A small network was shown many inputs. Here are its activations along a few directions, one row for each input.
In each table, some parts of the input vary, and every possible input appears once, in random order.
Descriptions start from the smaller parts, as in this example, which fits no table here: line(4) and (point or line(9) or (values(3) and ring(8))).
Shared parts are said once, and a part with two or three values counts as separate values.
(in the rows, 128 means zero)

Other details of the inputs shift rows strongly along three fixed directions, in all tables alike. That doesn't count.

Rows:
R1: [171 151 167 113 143 119 121 138 129 136 121 117 135]
R2: [126 125 117 144 126 135 116 116 136 142 132 115 118]
R3: [108 126 133 106 131 112 121 131 107 143 136 149 115]
R4: [120 120 133 145 123 128 121 125 138 130 143 113 130]
R5: [114 122 127 131 126 121 120 120 129 142 137 126 116]
R6: [127 133 100 123 139  97 200 148 139  63  66 168 124]
R7: [121 127 118 130 126 130 112 123 123 144 134 126 120]
R8: [118 120 122 145 122 124 115 124 138 136 134 116 121]
R9: [168 156 169  98 156  93 118 142 114 156 110 145 116]
R10: [124 113 122 160 118 129 120 124 146 115 129 107 140]
R11: [121 134 130 103 127 135 116 132 100 140 135 149 132]
R12: [120 135 128 101 132 135 127 131 100 143 135 147 125]
R13: [115 119 137 101 129 131 129 133 102 126 145 150 135]
R14: [120 125 119 131 127 133 119 119 124 147 136 127 117]
R15: [131 123 106 162 120 135 115 120 149 131 123 103 124]
R16: [121 135 129 102 134 137 132 126 104 145 134 147 122]
R17: [168 139 158 147 139  99 125 145 152 114  99 113 142]
R18: [135 125 115 150 117 149 130 119 148 116 131  98 138]
R19: [134 121 127 154 121 142 132 117 157 120 140  99 136]
R20: [114 126 138  99 131 131 142 129 111 131 147 148 126]
R21: [102 123 135 106 130 120 133 132 105 131 144 151 123]
R22: [107 124 139 107 132 120 138 129 109 134 144 151 120]
R23: [120 129 126 107 130 120 113 133 101 141 128 156 122]
R24: [111 123 137 109 127 114 113 135 104 141 133 152 121]
R25: [122 122 111 145 118 135 107 124 131 134 129 123 127]
R26: [118 121 124 146 123 125 113 122 139 135 134 115 120]
R27: [113 117 125 133 121 121 109 126 123 136 133 132 125]
R28: [166 139 134 125 143 102 165 154 143  79  76 143 143]
R29: [173 153 155 131 143 120 113 136 140 141 111 108 134]
R30: [ 89 110  61 117 111 147 185 134 113  62  97 170 133]
R31: [125 119 117 161 122 126 123 116 155 128 124 104 120]
R32: [136 122 129 154 122 141 132 119 157 121 138 100 135]
R33: [170 142 137 125 143  99 163 155 145  79  74 141 142]
R34: [168 156 176  89 151 111 127 145 111 139 120 140 130]
R35: [125 127 129 121 123 146 132 119 124 134 144 121 130]
R36: [120 122 133 124 125 138 128 125 126 127 149 124 132]
R37: [169 147 176 115 149 110 131 138 137 133 123 124 131]
R38: [123 130 120 124 126 144 126 119 121 142 136 125 127]
R39: [106 124 139 107 133 121 137 129 110 133 144 151 119]
R40: [112 125 136  98 131 130 139 133 107 127 146 150 128]
R41: [135 125 116 151 117 151 129 120 148 117 132  99 137]
R42: [125 125 115 144 124 134 111 121 134 140 132 115 120]
R43: [106 118 138 110 128 121 125 135 102 131 142 151 130]
R44: [133 119 113 152 114 150 122 119 144 112 130 103 144]
R45: [108 126 131 105 133 112 131 128 109 141 133 153 112]
R46: [ 85 111  35 137 107 148 189 132 125  57  82 166 133]
R47: [127 127 131 122 125 147 131 119 123 133 144 122 128]
R48: [130 126 126 135 120 149 129 116 135 130 142 110 132]
R49: [125 129 119 126 122 141 113 124 117 135 134 130 136]
R50: [127 128 116 137 123 147 126 117 132 138 133 115 129]
R51: [129 129 118 137 123 146 123 116 134 141 134 112 130]
R52: [131 119 111 150 114 150 127 122 142 110 128 106 143]
R53: [118 121 131 143 123 127 122 125 139 129 141 113 131]
R54: [176 149 164 128 140 123 126 133 143 135 119 107 134]
R55: [119 126 116 130 126 131 115 124 122 142 133 128 119]
R56: [110 122 135 111 128 115 114 134 105 141 134 152 122]
R57: [120 120 126 146 123 124 117 118 140 141 136 113 118]
R58: [111 121 125 131 124 122 115 124 126 139 138 127 118]
R59: [181 146 164 144 143 112 127 140 162 119 111  99 140]
R60: [125 129 113 137 122 146 119 120 131 136 133 113 133]
R61: [115 130 125 104 134 122 127 126 106 147 131 151 113]
R62: [173 149 142 125 149  99 167 153 150  85  78 137 135]
R63: [123 131 119 125 125 144 119 123 120 140 136 123 130]
R64: [126 120 127 161 123 129 123 123 154 120 133 102 131]
R65: [119 129 128 109 129 122 112 134 101 144 132 154 122]
R66: [126 121 127 159 122 129 128 117 157 123 134 101 131]
Each input here is: ring(6) and (values(3) or (values(2) and line(4))).
The inputs of R5 and R9 match in every part but the ring(6) part. If R31 is changed in the same way as R5 into R9, which row does it become?
Answer: R2
The inputs of R59 and R4 match in every part but the ring(6) part. If R28 is changed in the same way as R59 into R4, which row does it become?
Answer: R43
Start at R53 and move only the line(4) part, one step at a time. The first step leads to R21. Which rows follow, in order?
Answer: R4, R64
Change only the values(2) part in R35. List by row number the other rows that result.
Answer: R18
Change only the ring(6) part in R35. List by row number the other rows that result.
Answer: R20, R45, R51, R61, R66
Change only the values(3) part in R10. List by row number the other rows that result.
Answer: R17, R43

Rows:
R67: [ 64 106  72 142 105 161 122 101 118 146 156 123 111]
R68: [151 121 160 163 128 119  97 121 163 140 144  87 133]
R69: [116 110  71 183 107 148 174 125 175  57  98 101 147]
R70: [119 124 125 127 127 112 141 138 129 107 114 141 135]
R71: [110 119  56 171 117 135 166 117 165  88  86 116 113]
R72: [124 122 130 143 125 116 129 133 139 112 120 122 136]
R73: [106 101 104 183 103 146 113 111 162 113 144  89 139]
R74: [178 155 144 132 153  93 135 138 154 134  86 123 112]
R75: [102 124 111 131 122 140 111 111 121 159 150 123 109]
R76: [175 159 147  94 156  78 154 178 109  85  51 183 153]
R77: [169 139 111 184 133 117 132 121 189 118  88  85 120]
R78: [134 118 176 155 117 158  65 105 143 178 204  62 140]
R79: [128 145 167  64 146 102  88 152  54 174 134 187 128]
R80: [163 144 152 114 143 128 149 128 138 128 122 124 129]
R81: [139 115 175 161 117 158  67 103 152 177 204  59 138]
R82: [ 83 115 122 130 113 160  77  99 106 193 192 112 112]
R83: [118 106  70 164  97 158 103 117 135 109 117 113 136]
R84: [135 118 174 155 116 158  66 105 145 179 204  61 140]
R85: [137 130  98 144 129 119 189 146 154  54  76 139 141]
R86: [ 64 105  46  71 102 190 178 122  64  88 135 197 129]
R87: [168 161 158 122 150  98 113 138 133 156 103 121 119]
R88: [117 146 143  46 148 122 174 145  68 125 124 200 121]
R89: [ 81 117  94  88 112 181 139 121  73 133 159 166 139]
R90: [146 126 169 156 114 171  50 115 132 178 190  66 163]
R91: [151 137  89 172 130 117 152 126 177 100  75 104 119]
R92: [128 123 120 131 134 102 137 134 134 120 104 146 112]
R93: [ 47  98  63 103 113 128 165 128  86 101 123 195 104]
R94: [121 136 164  88 132 149 114 117  93 172 176 129 128]
R95: [ 97 121 162  93 131 118  82 122  82 189 177 148 107]
R96: [139 151 169  54 152 120 149 138  82 149 139 172 121]
R97: [ 65  86  82 155 101 151 114 102 127 137 164 124 109]
R98: [192 137 160 208 130 107  75 120 203 149 113  44 134]
R99: [148 147 213  59 160  83 104 151  81 171 151 174 119]
R100: [156 155 143  65 160 100 199 153 106  95  82 187 119]
R101: [141 139 118 149 131 121 122 124 149 139 111 111 120]
R102: [132 130  66 129 132 128 229 138 152  40  57 161 127]
R103: [123 128 115 122 128 125 167 141 131  87 109 141 138]
R104: [187 158 163 128 146 120 141 135 152 125 105 107 140]
R105: [101 109  39 156  97 177 124 110 130 108 118 119 126]
R106: [107 122 164  97 129 121  97 130  94 162 170 147 128]
R107: [174 137 159 174 124 155  97 104 176 154 154  49 143]
R108: [ 61  92  80 155  98 152 110 105 121 138 159 121 118]
R109: [120 138 187  54 150  93 115 149  70 160 152 184 119]
R110: [192 158 156 137 147 117 151 137 162 110  89 102 141]
R111: [101 134 160  49 146  95 141 154  60 134 135 210 120]
R112: [129 108  57 171  97 174 153 126 160  53  98 106 156]
R113: [140 133 200 121 133 118  60 125 114 190 182 104 137]
R114: [ 58 116  86  91 119 144 136 116  79 151 153 171 104]
R115: [150 136 201 116 137 131  81 124 121 177 184  95 134]
R116: [167 144 186 122 146  92 106 143 134 141 124 122 134]
R117: [145 127 146 165 126 114  89 123 153 150 128  93 126]
R118: [166 140 142 130 145 104 171 148 155  82  88 130 133]
R119: [158 138 140 135 142  88 156 150 151  87  79 136 133]
R120: [170 153 121 129 143 117 186 143 153  80  67 130 139]
R121: [ 64 111  90  91 124 141 141 114  85 149 155 174  94]
R122: [104 137 151  56 147  88 133 152  61 148 123 209 107]
R123: [ 44  86  74 135  93 179 143 105 110 111 180 129 131]
R124: [ 66 105  73 143 105 162 122 101 119 145 157 125 110]
R125: [178 149 152 147 145  81 124 148 156 120  76 121 127]
R126: [ 86 119 124  96 126 115 119 131  85 151 143 169 113]
R127: [169 144 112 180 126 136  94 125 162 139  98  82 143]
R128: [134 109  90 190 114 124 153 124 188  74  95 100 137]
R129: [ 37  87  41 120  94 190 183  98 104  95 160 153 119]
R130: [140 127 161 153 115 173  76  95 145 186 195  57 141]
R131: [163 158 203  68 160  93 131 158  95 142 128 159 132]
R132: [167 140 141 130 145 104 170 148 156  84  89 131 135]
R133: [ 88 100  82 159 101 164 149 115 144  94 146 112 139]
R134: [144 120 118 137 113 145  99 131 127 113 124 119 150]
R135: [163 139 121 170 134  93 136 141 169 100  68 112 130]
R136: [222 174 202 110 177  43 131 169 146 128  54 147 118]
The inputs of R103 and R126 match in every part but one. If R112 is changed in the same way as R103 into R126, which row does it become?
Answer: R83
What do these inputs look like to the network?
Answer: line(5) and (values(2) or (values(3) and line(4)))
Change only the values(2) part in R79. List by row number the other rows that result.
Answer: R83
Start at R91 and move only the line(5) part, one step at a time. The first step leads to R98. Which rows follow, in order?
Answer: R109, R84, R96
Change only the values(2) part in R112. List by row number the other rows that result.
Answer: R90

Rows:
R137: [130 132 140 127 131 131 122 125 129 140 139 117 127]
R138: [121 124 100 137 126 121 169 134 143  83  97 138 131]
R139: [151 131 126 163 127 125 134 131 162 106 105 101 144]
R140: [131 138 154  97 137 127 113 127 102 160 148 141 122]
R141: [ 94 115 108 140 123 115 111 121 124 147 133 136 105]
R142: [142 137 140 126 130 133 111 127 126 145 135 118 132]
R143: [115 126 120 109 126 134 133 133 106 124 132 149 129]
R144: [116 124 115 118 124 137 133 130 114 120 130 142 129]
R145: [110 114 127 126 121 137 123 123 121 130 148 132 130]
R146: [130 125 147 129 128 127 119 126 132 136 145 119 130]
R147: [121 136 157  84 141 112 133 140  95 139 140 162 124]
R148: [113 125 110 120 126 137 141 124 118 126 128 142 123]
R149: [131 126 144 129 129 128 116 128 127 136 141 123 135]
R150: [125 122 112 143 123 125 152 129 147  98 112 125 131]
R151: [153 131 125 160 129 124 137 127 167 110 109  99 131]
R152: [137 137 139 128 131 133 119 124 127 146 134 118 129]
R153: [115 126 114 119 124 137 135 131 114 120 128 140 131]
R154: [143 128 140 141 124 136 104 124 137 139 138 104 134]
R155: [135 128 143 143 125 134 111 125 137 138 141 106 140]
R156: [124 126 106 129 128 120 164 140 133  86  97 149 134]
R157: [113 123 111 120 125 136 140 123 119 126 129 141 121]
R158: [140 132 142 128 131 132 115 122 131 147 138 118 125]
R159: [102 120 115 119 124 132 147 128 117 116 133 143 129]
R160: [110 115 126 127 120 138 123 124 121 129 148 131 131]
R161: [129 129  96 138 124 130 160 138 138  87  92 137 136]
R162: [134 126 139 141 126 134 114 118 141 141 144 104 125]
R163: [163 157 166  76 157  92 142 160  99 125  97 172 128]
R164: [131 127  91 136 125 129 161 134 140  89  91 138 130]
R165: [101 120 106 139 123 118 107 119 123 152 128 136 107]
R166: [112 122 117 124 122 143 127 118 119 138 143 131 122]
R167: [130 124 142 144 125 132 113 121 141 138 147 104 133]
R168: [111 128 110 121 125 139 142 125 117 126 128 139 126]
R169: [127 130 144 129 128 129 122 127 130 136 141 118 134]
R170: [133 125 139 141 127 134 115 119 140 141 144 105 126]
R171: [116 120 123 124 121 141 118 124 116 133 143 130 129]
R172: [135 124 144 142 124 132 109 123 138 137 143 108 135]
R173: [141 130 139 141 126 137 108 116 139 147 140 104 127]
R174: [222 178 205 116 171  73 127 159 153 134  81 116 133]
R175: [108 119 125 125 121 138 125 124 117 130 145 131 133]
R176: [124 126 126 140 128 107  98 130 128 147 122 129 116]
R177: [163 154 167  75 157  91 143 159  99 123  97 174 126]
R178: [106 120 112 119 125 134 146 125 120 119 133 142 120]
R179: [112 128 111 118 125 138 142 124 116 126 127 140 125]
R180: [114 121 119 124 122 142 125 118 121 139 145 131 123]
R181: [142 133 139 126 129 132 111 125 127 143 133 117 129]
R182: [117 127 118 123 122 144 121 122 116 138 138 126 130]
R183: [102 121 116 118 123 133 146 128 117 116 133 142 128]
R184: [148 131 126 147 130 119 141 135 151 101 103 119 138]
R185: [105 123 116 111 129 132 146 128 112 124 135 149 121]
R186: [105 113 125 126 120 136 129 121 123 130 151 130 126]
R187: [107 116 117 120 123 132 139 128 117 116 133 145 129]
R188: [118 123 120 122 122 142 120 121 118 138 140 129 127]
R189: [117 120 130 143 127 103 100 128 129 147 126 129 117]
R190: [133 127  93 137 125 128 159 133 141  90  91 136 129]
R191: [115 128 123 109 127 134 132 133 106 127 131 147 131]
R192: [159 155 179  69 160  81 151 159 101 124 102 176 122]
R193: [129 126 146 128 128 126 120 125 130 136 143 119 128]
R194: [129 125 145 129 128 126 120 125 131 136 143 119 129]
R195: [132 129 138 141 128 136 116 121 138 143 144 104 130]
R196: [126 131 156  99 138 123 119 129 107 153 152 141 119]
R197: [129 128 123 153 125 115  89 122 140 156 123 111 117]
R198: [158 130 121 159 125 128 130 131 161 105 104 102 137]
R199: [140 137 138 127 130 134 113 127 125 145 132 116 134]
R200: [118 124 119 123 121 143 120 121 118 137 140 128 127]
R201: [159 137 118 158 127 129 130 128 160 111 101 101 137]
R202: [142 129 141 140 125 136 104 124 136 139 139 106 134]
R203: [140 132 141 128 130 132 115 122 131 146 138 118 125]
R204: [141 133 138 142 127 138 109 118 139 149 142 104 130]
R205: [133 127 142 128 131 129 120 123 133 140 142 117 124]
R206: [131 130 140 128 131 130 121 124 130 140 141 118 125]
R207: [108 117 118 120 122 132 138 128 117 116 133 144 128]
R208: [117 127 112 117 125 137 134 127 114 126 127 141 128]
R209: [108 116 118 118 123 131 139 129 117 115 134 146 128]
R210: [131 132 100 141 123 136 146 129 139 105 103 124 135]
R211: [131 125  98 137 124 128 158 137 140  86  95 139 132]
R212: [136 124 117 174 127  95 119 131 164 121  96 108 119]
R213: [104 126 117 111 128 133 146 129 112 125 134 146 123]
R214: [159 133 117 159 127 130 131 128 163 110 101 101 136]
What do these inputs look like to the network?
Answer: ring(6) and (point or (values(3) and line(4)))
The inputs of R165 and R141 match in every part but the ring(6) part. If R148 is changed in the same way as R165 into R141, which row does it become?
Answer: R185
Change only the values(3) part in R142. List by row number the other rows that result.
Answer: R201, R208
List by row number the other rows that have the ring(6) part in common with R198.
Answer: R143, R144, R153, R154, R161, R163, R171, R176, R177, R191, R202, R211
